A small network was trained on made-up records. Each row is its average activation on records with the value named, seen along a few directions.
Related values have similar rows: they may be neighbours, one step apart, or belong to one group.
In the rows, zero is written as 500.
Random noise pushes rows far along 8 fixed directions. That doesn't count. These rows show it; they differ only by the noise:
[526 498 496 663 350 441 701 701 364 486 508 584 515 503 534 349 339 728]
[575 439 513 465 408 494 521 401 499 474 400 518 374 414 415 357 490 777]
[607 464 455 673 391 485 648 547 417 341 358 758 606 555 652 522 514 506]
[770 488 466 614 487 759 515 432 525 383 191 879 529 588 616 568 636 458]
[357 573 632 506 550 639 358 671 401 547 566 441 660 467 538 580 675 632]
[196 410 464 446 504 430 611 426 435 502 476 371 517 513 436 372 508 445]
[297 268 621 337 748 481 625 325 578 503 478 212 510 390 501 337 435 309]
[414 447 404 356 662 651 411 269 552 478 395 457 553 720 508 566 591 196]
[516 516 678 500 652 491 509 550 501 442 635 413 698 430 613 611 479 353]
[800 457 501 442 577 620 334 505 516 461 509 466 537 662 642 550 433 659]


NUM, 15 values:
puzif: [432 647 495 493 599 698 515 587 594 656 553 559 516 643 425 510 530 263]
gur: [541 717 337 412 442 336 403 479 586 533 735 358 456 732 407 594 328 432]
leduf: [293 709 474 449 418 445 335 516 452 484 603 500 492 480 330 670 633 383]
loka: [592 355 288 615 534 467 572 703 384 528 538 465 532 842 750 472 206 373]
tamas: [659 463 488 406 708 821 327 537 542 591 426 447 528 764 552 507 469 460]
vedaz: [426 478 355 554 466 575 381 543 394 566 408 596 545 660 597 571 594 464]
gesi: [337 374 379 503 303 329 551 365 413 346 314 627 430 379 492 485 641 549]
neb: [445 638 566 567 494 630 561 686 475 598 579 509 495 444 378 426 474 523]
getag: [775 492 539 574 531 468 540 414 540 402 466 708 507 474 552 562 381 358]
koni: [234 589 436 514 476 388 470 649 471 620 714 267 536 574 483 551 450 422]
rufup: [669 590 518 475 438 417 442 458 590 527 589 514 360 381 375 634 450 509]
libup: [690 541 479 438 414 492 293 347 587 325 384 595 445 421 453 659 731 608]
dizi: [454 683 492 477 529 704 411 572 555 732 516 587 426 561 360 446 599 564]
biluv: [591 222 337 372 609 459 426 479 533 567 526 226 407 741 689 401 363 632]
dov: [543 466 448 523 392 415 413 476 487 541 498 496 489 427 581 509 619 711]
Each value of NUM is a pair of two hidden parts, and every pair occurs once (3 first parts, 5 second parts).
puzif and loka share the first part; puzif and dizi share the second. Which value has the first part of dizi and the second part of loka?
Answer: vedaz
gesi and neb share the first part; gesi and leduf share the second. Which value has the first part of leduf and the second part of neb?
Answer: libup

KIGAV, 15 values:
guv: [173 607 306 676 280 379 585 453 406 288 377 690 779 601 588 691 957 371]
papez: [815 430 753 499 676 696 558 322 584 539 327 623 489 226 528 501 659 604]
dukuf: [794 505 267 653 302 274 578 612 459 409 598 591 510 800 690 678 209 482]
ratin: [296 370 374 567 676 754 739 623 619 598 279 526 421 612 559 407 453 101]
zomug: [617 364 781 576 596 394 529 531 688 332 441 625 637 131 805 562 732 521]
kos: [281 542 469 601 438 376 830 368 378 418 454 718 554 530 337 413 360  83]
zipa: [156 212 648 298 782 734 203 540 406 591 554  71 550 422 571 443 627 528]
kabod: [387 118 494 389 678 137 604 426 607 496 578  79 498 358 776 261 205 441]
nam: [531 745 522 549 380 828 530 316 572 565 241 868 412 298 255 527 868 516]
lisi: [166 743 501 606 286 361 525 637 349 351 519 735 791 570 376 617 831 420]
zem: [783 588 703 602 586 356 381 470 544 137 649 664 709 261 669 931 557 233]
sofeb: [690 566 658 252 781 637 330 527 532 578 660 282 572 676 451 540 360 521]
dabur: [485 375 485 616 623 459 641 535 466 526 424 649 665 555 834 558 473 257]
selup: [141 387 269 369 522 439 517 341 497 410 387 240 446 795 465 393 490 223]
nakom: [569 651 102 399 160 491 180 429 364 679 616 505 196 861 197 567 380 760]
Each value of KIGAV is a pair of two hidden parts, and every pair occurs once (3 first parts, 5 second parts).
kabod and zem share the first part; kabod and zomug share the second. Which value has the first part of zomug and the second part of zem?
Answer: selup
sofeb and dukuf share the first part; sofeb and lisi share the second. Which value has the first part of lisi and the second part of dukuf?
Answer: ratin
